These are the activations of a small neural network, seen along a few directions. Each row is one input.
In each table, some parts of the input vary, and every possible input appears once, in random order.
A made-up example of a description, with smaller parts first: ring(8) and (point or ring(9) or (values(3) and line(6))).
Shared parts are said once, and a part with two or three values counts as separate values.
In the rows, 128 means zero.

Other details of the inputs vary at random and push rows far along two fixed directions, the same in every table; ignore that.

Table:
row 1: [114 120 166 157 142 133 143  56  81 167 144]
row 2: [182 193  91  97  99 133 147 177 132  78  84]
row 3: [101  90 139 171 128 139 155  56 103 145 121]
row 4: [186 183 113  81 115 131 127 183 176 112 143]
row 5: [ 84 144 208 134  45 111 141 182 108 104 150]
row 6: [102 102 157 181 145 149 127  64 129 165 109]
row 7: [189 180 114  90 100 153 146 179 160  93  87]
row 8: [123  79 167 148 153 100 130  75  91 150 163]
row 9: [100 102 135 188 150 111 120  68 111 147 148]
row 10: [ 93  74 133 177 177 105 132 109  95 166 140]
row 11: [ 71  51 146 146 129 133 114  93  91 137 135]
row 12: [101  61 153 168 180 126 130 110 123 180 142]
row 13: [165 167  90 103  94 156 151 178 187  97  84]
row 14: [ 69 125 166 158  29 122 148 179 141 124 156]
row 15: [127 173 204 176  74 132 168 179 135 148 153]
row 16: [128 169 184 189  63 114 177 177  99 110 132]
row 17: [154  95  45  64 192 124 106  77 152 125 130]
row 18: [101  77 138 184 161  98 120  85 110 140 150]
row 19: [131 189  88  77  87 135  94 180 154  72 116]
row 20: [ 93  74 142 156 149  96 128  79 118 177 155]
row 21: [136 145 100  42 101 134 121 206 138  80 117]
row 22: [177 112  91  67 214 130  76  93 142 147 124]
row 23: [149 197  68 105  99 130 144 175 165 106  97]
row 24: [ 73  97 164 142 112 136  97  60  98 131 137]
row 25: [137 157  96  67 115 129 106 218 129  66 109]
row 26: [104 141 166 179  36 119 197 162 135 123 118]
row 27: [137 131  81  55 189 146  53  88 101  80  96]
row 28: [145 118 102  47 191 167  51  89 129  94  98]
row 29: [168 154  69  88 191 145  95  65 104 120  84]
row 30: [100  91 138 162 136 115 135  58 120 160 157]
row 31: [163 170  88  94 109 134 132 182 204 116 140]
row 32: [129 145  69  79 105 134 111 215 149  77 114]
row 33: [169 144  71  61 177 150 110  55 114 133  92]
row 34: [115  87 168 145 154  93 123  79  90 174 158]
row 35: [132  77 184 164 169 116 112  86 110 151 156]
row 36: [112 119 183 181  78 102 161 196 171 136 169]
row 37: [164 170  89 102 101 158 152 181 187 101 104]
row 38: [170 126  68  74 213 109  78  92 114 133 121]
row 39: [171 169  90  80 141 105 141 221 132 117 132]
row 40: [138 176 110  70  88 156  92 182 182  86 119]
row 41: [180 172  93  86 125  98 129 198 147  91 142]
row 42: [123 103 164 151 142 112 129  58  92 157 161]
row 43: [123 113 184 172 150 145 122  63 100 162 114]
row 44: [ 79  49 163 160 147 151  96 105 112 137 128]
row 45: [ 69  84 135 174 127 135  89  83 100 127 130]
row 46: [105 153 161 203  50 115 182 173 127 109 109]
row 47: [115 131 161 181 157 129 127  66  72 153 135]
row 48: [177 142  65  82 200 128  85  71 116 116 123]
row 49: [ 97 140 162 186  78  74 156 199 142 146 163]
row 50: [ 76  70 157 166 129 156  87  84 129 142 132]
row 51: [118 130 187 147  84  89 186 207 109 158 169]
row 52: [127 154 190 167  42 116 192 163 108 119 121]
row 53: [103 102 133 194 143 135 139  67  94 131 112]
row 54: [144 144 119  60 115 149 104 220 158  80 111]
row 55: [175 101  87  66 228 143  96 112 127 150 118]
row 56: [144  91  44  60 206 130 119 101 136 152 121]
row 57: [ 95 157 166 174  42 114 189 161 142 147 134]
row 58: [104 160 180 189  69 135 174 178 162 152 150]
row 59: [177 130  69  65 178 157 120  59 107 114  96]
row 60: [102  73 158 170 166 112 110  91 138 178 148]
row 61: [188 184 112  88 107 155 146 182 160  97 107]
row 62: [146 147  40  98 195 153 103  69 133 128 102]
row 63: [ 95 161 164 174  53 119 191 165 142 152 157]
Each input here is: values(3) and (ring(5) or (values(2) and line(8))).
The inputs of row 34 and row 38 match in every part but the values(3) part. If row 5 is changed in the same way as row 34 into row 38, which row does it become?
> row 27
The inputs of row 41 and row 35 match in every part but the values(3) part. If row 53 is changed in the same way as row 41 into row 35, which row does it become?
> row 37
Which other rows does row 2 become when the values(3) part takes its other values? List them by row number.
> row 7, row 52
Which other rows does row 5 become when the ring(5) part takes its other values? List them by row number.
> row 11, row 14, row 21, row 24
Which other rows does row 20 become when the values(3) part takes its other values? List them by row number.
> row 49, row 60

Table:
row 64: [ 90  79 105  95 155 135  99  96 102 120 122]
row 65: [ 82 112 191 169 106  89 129 126  77 140 177]
row 66: [123 157 121 117  53 138 164 165 138  89 106]
row 67: [189 190  52  52 129 136 119 118 136  83 109]
row 68: [108 122 102 142 155 160  92  76 129 132 101]
row 69: [154 178 129 136  85 110 167 175 126  98 106]
row 70: [154 167 160 121 108 122 145 196 148 107 123]
row 71: [103  88 187 184 109  96 150 123 135 181 171]
row 72: [157 166 111 145  88 122 183 179 138 113 121]
row 73: [133 125 103 126 165 137 130  64 136 175 123]
row 74: [ 78  84 186 200  98 119 112 134 129 139 149]
row 75: [114  73 125  98 149 150  90  92 118 125 114]
row 76: [143 105 133 102 163 125  83  83 104 131 143]
row 77: [117 103 120 135 167 157  86  82 147 120 117]
row 78: [ 54  91 166 197 105 104 121 138 112 134 156]
row 79: [145 124 145 107 168 143  94  71 112 125 137]
row 80: [146 187 142 127  95 125 150 190 130 119 107]
row 81: [114 101 202 199 127 129 159 133 115 155 150]
row 82: [121 100 113 114 188 106 103 106  90 128 122]
row 83: [117  92 136 102 155 167 102  80 126 118 109]
row 84: [149 172 106 134  75 106 187 157 166 133 136]
row 85: [144 199 143 112  76 130 140 171 128 118 136]
row 86: [148 161 139 120  97 118 165 178 188 143 153]
row 87: [148  82 115 126 184 133 110 105 118 148 129]
row 88: [117 114  88 150 145 145 109  62 126 110 100]
row 89: [159 148  31  43 161 108 126 155 175 132 140]
row 90: [151 166  58  39 126 175 110 141 153  98  81]
row 91: [105 120 185 206 115 132 164 126  97 167 135]
row 92: [130 142 114 124 110 102 160 216 135 124 152]
row 93: [146  94 132 117 182 121  93 102 106 133 114]
Describe the family of inputs behind these rows.
> line(5) and (values(2) or line(4))
The inputs of row 82 and row 80 match in every part but the line(5) part. If row 89 is changed in the same way as row 82 into row 80, which row does it become?
> row 73
List by row number the other rows that have the line(5) part in common with row 66.
> row 67, row 69, row 72, row 84, row 88
Which other rows does row 77 become when the values(2) part takes its other values? List them by row number.
> row 83

Table:
row 94: [108  97 110 167 161 160  84  58 100 112  95]
row 95: [124 137 159 165 131  80 157 158  94 135 142]
row 96: [131  96 105 121 104  97 169 169 134 112 141]
row 97: [131 164 178 160  88 103 145 111 119 132 134]
row 98: [ 97 112 146 157 110 100 174 117 132 172 149]
row 99: [155 172 126  94 130 156 152 155 164 129 111]
row 100: [137  50 167 166 167 120 143 111 106 138 130]
row 101: [155 148 131 102 112 146 138 168 142  98  80]
row 102: [129 113  66  88 158 114 145 132 126 129 109]
row 103: [105 102 173 136 166 104 101  96  97 159 188]
row 104: [167 178 110 104 135  93 150 156 148 139 145]
row 105: [100  95 122 168 159 159  95  59 105  96 110]
row 106: [126 158 101  90 117 124 108 213 196 117 168]
row 107: [ 86  78 127 147 178 133  64  93 113 139 133]
row 108: [146 150  86 141 128 136 126 148 168 143 139]
row 109: [112 142 107 124  90 122 156 163 114 132 108]
row 110: [149 163  72 129 110 129 134 216 160 106 123]
row 111: [113  95 169 210 103  95 155 138 159 146 170]
row 112: [103 114  95 146 188 145 102  84 116 116  99]
row 113: [ 88 133 160 155  48 134 173 154 108  93 134]
row 114: [186 131 127 103 116 122 164 185 184 126 142]
row 115: [171 158  64  80 183 127  98 108  97 118  93]
row 116: [130 145 165 151 120 135 128  64 100 118 148]
row 117: [ 92 125 200 162 114  93 123 159  89 148 187]
row 118: [125 123 160 104 120 139 114 192 133 128 131]
row 119: [139  99 154 133 167 158 113  39 124 151  93]
row 120: [155 165 129 113 101 142 152 210 138 122  94]
row 121: [ 89 100 151 184  86 112 172 152  90 151 146]
row 122: [150  99 114  58 182 152  70 101 136 127  99]
row 123: [160 136 119 108 158 159 123 101 139 161  99]
row 124: [ 94 123 169 209 112  99 156 140 153 165 153]
row 125: [131 118 135 148 156 138  99  54  59 114 110]
row 126: [159  80  47 109 206 124  95 102 148 103 113]
row 127: [ 89 131 161 158  51 110 172 159 114 114 113]
row 128: [158 157 135  81  90  93 107 178 144  91 151]
row 129: [125 143 167 173 131 109 132  80  90 171 139]
row 130: [147 183  72  77  83 131 156 167 165 138 115]
row 131: [ 95 135 160 149  79 108 104 185 159 118 141]
row 132: [118 109 104 109 139 138 123  38 126 142 103]
row 133: [148  89  81  98 146 113 146  92 151 140 145]
row 134: [144 183  90  85  53 148 154 159 162 108 120]
row 135: [122 108 111  74  92 113 114 140 148 107 138]
row 136: [ 97 104 128 146 103 146 134  88  85 118 108]
row 137: [149 190 120 107 132 119 142 127 131 125 135]
row 138: [143 173  82 109  99 131 121 187 172  77  87]
row 139: [194 155  49  72 193 134 102  86 126 140 130]
row 140: [139 180  95  80  58 150 161 154 168  92 132]
row 141: [205 126  57  65 198 108 110  85 146 121 140]
row 142: [110 111  83  61 149 132 105 138 131 134 147]
row 143: [ 79 104 157 122 100 112 141 153 135 155 185]
row 144: [142 167 141 129 100 105 136 150 108  96 109]
row 145: [141  74 126 144 195 156 117  87  88 153 108]
row 146: [175 147 114 114 112  80 157 202 133  93 149]
row 147: [134 141  70 126 156 139 101 135 136 120  89]
row 148: [132 144  85 131 141 110 135 188 160 114 115]
row 149: [ 71 102 146 160 126 126 157  97  84 136 120]
row 150: [153 156 120 139 121 106 144 174  98 123 141]
row 151: [114 119 166 164 136 132 121  70  64 100 131]
row 152: [135 123  83 112 129 135 145 107 133 159 139]
row 153: [148 194  86 121  94 132 132 185 187 130 116]
row 154: [113 137 185 135  98  90 108 146 106 127 153]
row 155: [157 123 127 112 168 134 144 123 154 159 119]
row 156: [ 80 124 163 164 105 115 113 191 144 137 170]
row 157: [108 161 119 115  92 129 170 136 146 136 132]
row 158: [137 149 155 153 117 133 119  67  95 134 134]
row 159: [ 99 112 154 188 129 131 112  60 138 143 115]
row 160: [121 133 208 181  75 157 152 122 123 145 127]
row 161: [165  84 107  53 182 150  69  89 144 112 107]
row 162: [152 110  94  46 199 160  81 136 140 132 125]
row 163: [109 171 176 167  95 100 165 173  92 113 138]
row 164: [ 73  80 164 134 106 110 112  97 104 147 139]
row 165: [125  87 155 139 164 176 115  64  90 107 100]
row 166: [160 116 102  95 183 135 134 148 134 130  96]
row 167: [128 127 175 157  95 160 140 146 105 113 102]
row 168: [140 153  88 116 133 165 105  92 167  96 120]
row 169: [111 129 137 178 115 154 108  76 136 133 122]
row 170: [109 109  87  67 137 131 101 138 123 125 130]
row 171: [113 107 188 124 130 134 128 167 144 155 170]
row 172: [ 90  75 169 171 120 111  85 102 134 124 147]
row 173: [143 115 149 122 150 180 120  58 127 123 115]
row 174: [144 137 113  96 169 159 132 137 124 112  88]
row 175: [105 145 188 146  89  92 123 190  98 128 167]
row 176: [134  99 171 174 142 146 146 103 117 179 141]
row 177: [ 88 122 147 186 151 137 124  72 132 151 130]
The inputs of row 169 and row 160 match in every part but one. If row 156 is changed in the same way as row 169 into row 160, which row does it become?
> row 162
The inputs of row 121 and row 150 match in every part but one. If row 157 is changed in the same way as row 121 into row 150, which row does it become?
> row 137
The inputs of row 128 and row 135 match in every part but one. If row 139 is changed in the same way as row 128 into row 135, which row does it become?
> row 152
Describe the family of inputs behind these rows.
> values(4) and (line(5) or (values(2) and line(8)))
Start at row 103 and move only the line(5) part, one step at a time. The first step leads to row 117. Which rows follow, in order?
> row 175, row 154, row 128
Start at row 173 and move only the line(8) part, one step at a time. The first step leads to row 160. Which rows follow, in order?
> row 119, row 99, row 123, row 176, row 155, row 114
Which other rows does row 160 become when the values(2) part takes its other values? List them by row number.
> row 167
Which other rows does row 146 become when the line(8) part takes its other values? List them by row number.
> row 95, row 115, row 125, row 144, row 150, row 151, row 163
